A small network was shown many inputs. Here are its activations along a few directions, one row for each input.
In each table, some parts of the input vary, and every possible input appears once, in random order.
A made-up example of a description, with smaller parts first: one of 5 places around a ring, together with either a single point or (one of 2 separate values, together with one of 4 places along a line) or one of 11 places around a ring.
Shared parts are said once, and a part with two or three values counts as separate values.
In the rows, zero is written as 128.

Other details of the inputs vary at random and push rows far along two fixed directions, the same in every table; ignore that.

Rows:
R1: [121  98  71 156 106 118 175 160 165 125 155 121 110 140 149  86]
R2: [119  99 122 135 122 147 127 154 134 138 126  96 122 139 133 113]
R3: [119 109 138  86 122 165  76  77 122 168 171 112 116 141  97  81]
R4: [135 105 140 112 113 114 114  87 115 149 159 150 138 139 119 135]
R5: [101 117 131 134 126 141 170 153 150 105 127 138 101 127 147  90]
R6: [128 125 123 178 133 116 150 177 130 117  91 131 134 119 144 127]
R7: [132 138 130 110 132 145 123 175 134 106  80  86 134 128 135 179]
R8: [119 146 134 152 131 119 187 169 139  91  98 140 113 124 163 121]
R9: [117 118 127 149 139 111 139 177 143 106  88 145 128 116 133 164]
R10: [147 164 110  81 133  58 124  27 126 129 175 228 132 122  96 173]
R11: [138 125 142  97 120 133  99  87 112 146 152 121 139 135 118 138]
R12: [118 127  93 112 131  96 130  92 158 125 169 189 109 119 107 106]
R13: [142 163 148  96 140 122  96  80 101 136 131 140 145 122 105 165]
R14: [136 177 163  65 162 109  61  51 111 133 128 185 137 115  83 177]
R15: [129 127 123 135 140  97 163 217 143  80  46 120 144 126 157 238]
R16: [144 130 123 156 123 112 168 209 130  90  66  86 153 127 170 208]
R17: [148 144 126 146 124 126 159 209 128  88  60  69 153 125 167 210]
R18: [135 133 130 148 125 146 122 118 107 148 141 100 137 130 127 100]
R19: [114 113 130 138 136 146 110 137 137 135 129 121 116 122 117 101]
R20: [143 167 152  87 152  72 109  78 102 116 106 195 154 118 107 237]
R21: [140 110  83 140  99 106 162 109 147 135 181 137 123 137 143  93]
R22: [151 170 157  58 137 109  91  95 112 110 107 139 154 124 112 235]
R23: [117  89 113 159 111 175 135 176 136 146 131  57 116 141 143  67]
R24: [111  79 134 107 112 144  93  70 126 180 190 147 112 147  99  63]
R25: [118 128 147  90 135 174  59  70 125 163 173 124 110 125  83  65]
R26: [133 147  98 118 132  83 129  71 143 129 166 200 117 119 108 107]
R27: [119 115 139 132 130 142  85  66 113 173 180 152 117 131  98  45]
R28: [129 109 114 194 111 160 150 161 113 150 138  67 131 135 148  58]
R29: [113 101 115 173 125 176 128 179 141 138 125  71 112 124 136  54]
R30: [139 184 165  60 161 117  57  52 111 131 125 177 138 114  82 177]
R31: [112 102 125 149 132 144 120 144 138 138 131 123 117 123 122  90]
R32: [102  86 117 149 102 164 187 166 147 125 148  93  99 150 165  49]
R33: [136 139 142 112 121 169  82  58  97 174 181 104 129 133  97  62]
R34: [128 150 125 150 150 131 145 227 147  77  41  93 135 108 151 200]
R35: [146 135 127 145 129  90 170 204 130  81  56 112 158 124 167 242]
R36: [126 129 127 164 135 139 124 148 124 135 119 113 128 123 133  92]
R37: [136 187 164  60 150  63 155  73 115  84 102 222 139 120 127 252]
R38: [131 110 124 170 113 131 141 125 109 152 147 122 134 133 131  88]
R39: [122 107 132 127 100 142 174 118 130 128 162 120 115 146 160  85]
R40: [124 119 118 189 125 167 132 171 127 142 123  73 122 126 143  47]
Description of these inputs: one of 5 places around a ring, together with either one of 2 separate values or one of 6 places along a line.
- The inputs of R8 and R32 match in every part but the place on the ring of 5. If R14 is changed in the same way as R8 into R32, which row does it become? => R3
- Change only the place on the ring of 5 in R21. List by row number the other rows that result. => R1, R10, R12, R26
- Start at R38 and move only the place on the line of 6, one step at a time. The first step leads to R20. Which rows follow, in order? => R28, R18, R13, R33

Rows:
R41: [129  89 122 171 104 178 128 169 117 156 136  44 132 142 145  69]
R42: [106 115 140  99 144 136  76  74 135 155 161 173 108 123  85  85]
R43: [137 124 106 153 119  87 190 188 142  90  88 131 141 130 166 198]
R44: [139 170 174  45 148 106  98  86 106 107  98 159 148 127 111 249]
R45: [139 123 138  96 124 143  66  61 104 173 172 121 138 136  91 113]
R46: [124 144 108 159 154 107 142 208 154  88  57 131 130 106 136 180]
R47: [126 109 126  87 109 116 122  53 131 150 196 168 117 142 115  99]
R48: [132 139 116 138 120  98 204 183 140  79  87 129 133 132 173 191]
R49: [139 139 129 119 117 108 124  42 108 156 191 174 129 132 113  88]
R50: [130 117 154  76 120 154  73  62 111 163 173 120 129 140 101 112]
R51: [147 158 121  78 139  52 127  80 128 107 124 209 148 123 112 242]
R52: [112 149 132 137 153 124 161 204 152  75  54 130 118 113 149 175]
R53: [103  95 113 168 124 172 137 181 156 131 129  90  99 126 139  37]
R54: [142 123 127 191 110 176 133 158 102 153 132  46 138 133 148  55]
R55: [116 125 115 202 133 164 139 170 134 137 123  96 111 115 137  26]
- The inputs of R45 and R51 match in every part but one. If R50 is changed in the same way as R45 into R51, which row does it become? => R47
- What do these inputs look like to the network? => one of 3 separate values, together with either a single point or one of 4 places along a line
- Change only the choice among 3 separate values in R49. List by row number the other rows that result. => R54, R55

Rows:
R56: [138 112 123 162 108 168 116 124 107 165 158  69 134 138 130  58]
R57: [136 151 125 112 132  81 176 153 140  79  89 161 138 125 154 221]
R58: [134  97 121 154 105 168 111 130 115 166 160  67 132 141 129  64]
R59: [125 151 127 130 160  99 128 186 148  84  54 150 135 106 129 213]
R60: [141 132 127 175 117 149 165 200 116 112  85  57 144 131 167 139]
R61: [121 150 142  99 156 118  77  75 126 139 137 181 121 113  86 126]
R62: [115 146 149 103 152 130  94  88 127 133 134 170 116 117  99 114]
R63: [132 142 136  93 126  98 127  56 119 135 166 187 127 131 114 136]
R64: [127  92 126 140 103 174 118 131 118 162 160  65 125 147 132  65]
R65: [112 115 110 176 137 145 162 237 158  93  65  86 117 119 156 130]
R66: [132 122 119 106 122  98 121  77 129 140 166 173 128 132 113 134]
R67: [119 157 142 110 159 110 134 168 145  81  64 154 126 110 132 201]
R68: [124 113 121  98 117 110 130  82 134 139 170 164 120 139 118 123]
R69: [137 141 125 102 128  92 119  57 120 140 167 186 131 128 108 138]
R70: [129 101 127 160 101 181 141 157 118 148 144  48 126 144 152  59]
- The inputs of R60 and R63 match in every part but one. If R64 is changed in the same way as R60 into R63, which row does it become? => R68
- What do these inputs look like to the network? => one of 3 separate values, together with one of 5 places around a ring
